Each row below is a small network's average activation on inputs in which a field has the value named, seen along a few directions.
Related values have similar rows: they may be neighbours, one step apart, or belong to one group.
In the rows, 128 means zero.

Other fields vary at random and push rows far along two fixed directions, the same in every table; ignore that.

Field Dul:
v14: [240 107 125 198 112  91  32 146 126 110 107 123  86 152  78 167 177 162
 161 173 134 172 104  64]
v13: [118 142 119 148  98 110 119 127 136 107 112 134 136 145 121 129 125 149
 130 113 137 112 111 159]
v12: [120 121 145 126 111 164 132 132  92 160 137 132 124 117 124 128 121 115
 145 139 112 118 158 151]
v9: [ 54 162 130  73 142 134 182 110 124 136 131 136 171 123 164 100  82 136
  96 108 127  97 117 202]
v4: [189 132  86 148 122  55  92 127 179  78 107 132 106 169 116 164 145 165
 119  99 158 155  78  81]
v5: [ 76 119 172  77 160 161 168 127  94 185 138 147 143  95 163 124  90 110
 146 114 123 106 221 168]
v6: [138  69 153 138 131 181 105 149  71 180 159 131 110  97 148 136 167  91
 136 201  86 147 169  93]
v15: [140  98 189 113 178 147 115 134  69 183 142 120 138  88 134 131 138 105
 131 217  99 148 188 120]
v1: [152 103 139 155 107 173 102 142 113 128 141 112 102 105  95 115 150  99
 145 165 126 134 112 113]
v8: [ 96 105 152 120 126 172 116 149  93 133 145 112 130  84 118 112 117  97
 130 171 104 128 148 142]
v16: [ 91 173 119  98 155 125 188 102 141 139 127 134 152 133 147 121 115 138
 110  81 137 112 132 151]
v10: [101 153 110 121 130 121 159 118 187  95 119 128 133 139 128 101 109 135
 132  57 163 110 106 136]
v11: [ 87 196  98 107 116 115 190  97 161 112 119 139 149 166 138  99 102 138
 103  65 144 100  69 181]
v3: [154 134 119 149 117  87 105 129 172  74 118 105 120 146  92 137 129 133
 138 109 140 136 102  95]
v2: [160 130  78 137 129  96 132 118 168 105 117 132 121 160 143 147 141 146
 116  79 150 136 117  84]
v7: [130 104 116 141 114 116 112 141 122 125 128 132 127 127 138 138 142 129
 111 156 109 138 115 110]
Each value of Dul is a pair of two hidden parts, and every pair occurs once (4 first parts, 4 second parts).
Changing only the second part turns v7 into v2. v13 has the same second part as v7; what does that change turn v13 into?
Answer: v5
Changing only the second part turns v3 into v1. v15 has the same second part as v3; what does that change turn v15 into?
Answer: v11
Changing only the second part turns v14 into v12. v4 has the same second part as v14; what does that change turn v4 into?
Answer: v6

Field Peka:
d7: [ 68 164 127  70 163  78 176 119 187 111 123 126 157 148 143 123  73 163
 116  77 152 116 140 158]
d15: [121  82 171 111 133 177  97 160  78 146 149 104 113  74 101 119 117  86
 145 219  94 135 162 132]
d4: [ 74 145  98  85 138 100 165 128 195  80 123 114 143 140 133 115  88 136
 112  81 163 103 121 143]
d2: [ 77 130 159  87 150  97 151 131 111 145 118 139 166 105 149 137  90 138
 107 142 126 114 163 181]
d8: [145 119 153 137 137 119 118 130 133 139 129 133 117 128 125 148 137 127
 160 106 133 131 172  97]
d9: [144 121  97 148 104 117 124 131 181  89 113 128 103 147 112 131 139 129
 154  76 149 110 110  96]
d10: [ 57 128 146  50 179 136 203 122 115 189 155 144 156 111 190 135  93 112
 101 108 112 126 198 140]
d1: [157 177  64 143 104  56 144  96 176  90  97 153 136 194 142 151 139 179
  92  57 166 125  45 143]
d12: [198 127 144 195  97 112  48 135  99  96 124 107 114 131  77 137 166 137
 131 194 113 159  74 105]
d6: [157 137 137 175  94 139 100 126  98 131 128 124 120 133 101 133 146 134
 143 142 107 135 121 126]
d3: [116 137 158 104 147 143 145 115 103 171 126 139 140 134 144 124 110 133
 154 129 116 110 179 162]
d5: [157 148  82 181  71 121 101 127 182  63 104 123 102 164  82 125 152 150
 157  74 157 108  53 123]
d11: [225 100 130 204 113 168  53 137  47 156 138 125 101 110 111 133 193 114
 118 221  93 183 103  75]
d14: [ 93  97 157 100 155 210 161 131  77 181 158 127 136  69 157  94 134  75
 119 174  97 118 156 135]
d13: [133 108  97 132 135 148 133 133 139 133 136 134 117 133 152 116 144 109
 111 122 142 147 125 105]
Each value of Peka is a pair of two hidden parts, and every pair occurs once (5 first parts, 3 second parts).
Changing only the second part turns d2 into d3. d15 has the same second part as d2; what does that change turn d15 into?
Answer: d5
Changing only the second part turns d7 into d8. d12 has the same second part as d7; what does that change turn d12 into?
Answer: d6
